Here are a small network's activations along a few directions, averaged over the inputs that share one value of a field.
Values that are neighbours, or in one group, have similar rows; names and order tell nothing.
Random noise pushes rows far along 2 fixed directions. That doesn't count. These rows show it; they differ only by the noise:
[-399  350 -196 -248 -139  -97 -186  189  137  155  -20 -145 -209  126
  266 -174   85]
[-273   40  -97 -102 -172 -158    9   28   91 -172  -54  401   68  241
  -39   22  -63]
[-216    2  -43 -119 -130 -141  -54  -10  -40 -129  -41  259  142  157
  -17   46  -48]
[-337  198 -147 -177 -155 -127  -91  110  113   -5  -37  121  -72  181
  117  -77   13]


Field VEBAK:
dezip: [-190  133 -100 -187  -36  -77 -157  -24  -70   22  -45  -67   99   19
   44  -60  -24]
gaver: [ 145   42  -56  187  147  218  393  232  333   36  -69  508 -137  161
 -177   46 -140]
kovuv: [-535  445 -423 -179 -140 -241  273  340  308 -112  -47  273 -298   42
 -188 -249   36]
bitod: [  27  239 -221  177   67  134  346  113  243  224  -91 -115 -696   70
  326 -341   -4]
rebod: [ -65 -229  115   39   41   60  233  -54  -75  -66   11 -301 -180 -105
 -123    8   -6]
losar: [ -63  -85 -185  -91  154   25  -18  255   28  194  240 -309 -104 -186
   12  -23   -8]
nemik: [ 301 -477  263   79  -24   55 -180 -154 -119  -54  257   68  521 -264
 -132  416  313]
zibu: [ 145  298  -42  302   81 -142 -284    3  127  455   36 -816 -555   62
  502 -298  235]
lor: [ 298   24  255  -11   52  278 -291 -163 -424 -105 -142 -259  199 -113
   59   89  -95]
ludof: [ 263   -5  171  195  -48  222 -185  -88   86  187  249  -74  152  -38
   71  243 -149]
gulod: [ 174 -360  342 -117  163 -157 -223 -482 -115   48   65 -463  277 -260
    3   -1  197]
fizum: [ 141  366 -139  -55   34  231  188  295   84  -15 -282  132 -262  -17
  -26 -266  -24]
A value of VEBAK combines one of 4 hidden first parts with one of 3 second parts; all combinations occur once.
- Changing only the second part turns zibu into ludof. rebod has the same second part as zibu; what does that change turn rebod into? => losar
- Changing only the second part turns bitod into gaver. gulod has the same second part as bitod; what does that change turn gulod into? => nemik

Field DEM:
pib: [  -3 -200  190 -206   42  -79 -297 -201 -378   82  130 -402  387 -290
   -2  144   50]
lidi: [ 161 -194  141   94   27   20   24 -178  -74  -85   64  -32   42   -1
  -32   78  -88]
beg: [ -99   96 -125 -144   58  -14   90  210 -185   97  -73 -267 -174 -193
   75 -151   49]
bopu: [-216   87  -87 -124 -130 -162  -91  -19  -67  -64  -99  194  104  109
   23  -65  -67]
nakam: [ 286 -268  176  225   80   88  172 -158 -233 -224   -4  323  298  -30
 -211  257 -109]
memid: [-162   80   48 -225  -78  -53 -245  -95 -206   24  -85 -158  200  -56
   88  -61   61]
zuzot: [ 306 -151  183  158   79  108  -15 -130 -231  -75   -6  -39  177  -56
 -162  193  -73]
faf: [ -20  101  -96   51   29  103   85  197   -4  176   22 -124 -162  -20
  119  -81   43]
leraf: [-251  -19  -81  -45  -51 -181  -31   35  319   66  136  -37 -126   67
   24  -10   95]
suso: [  95   -5  -80  119   -7   63  184  106  149 -126  -77  350 -111  157
  -91  -14 -124]
vam: [ 242  181   97 -128  228  188 -383   14 -237  490   45 -969  -55 -358
  348 -163  265]
zepu: [ 48  29   0 119   8  34  86 -41 265 -84  33 216 -77 110 -38  41   1]
The values of DEM form a line.
- List every value one step from suso, in the order listed. => nakam, faf
- List every value one step from bopu, in the order listed. => memid
- List every value one step from leraf, in the order listed. => pib, lidi
- How many steps from neighbour to neighbour lead from beg to zepu, at the fewest? => 6
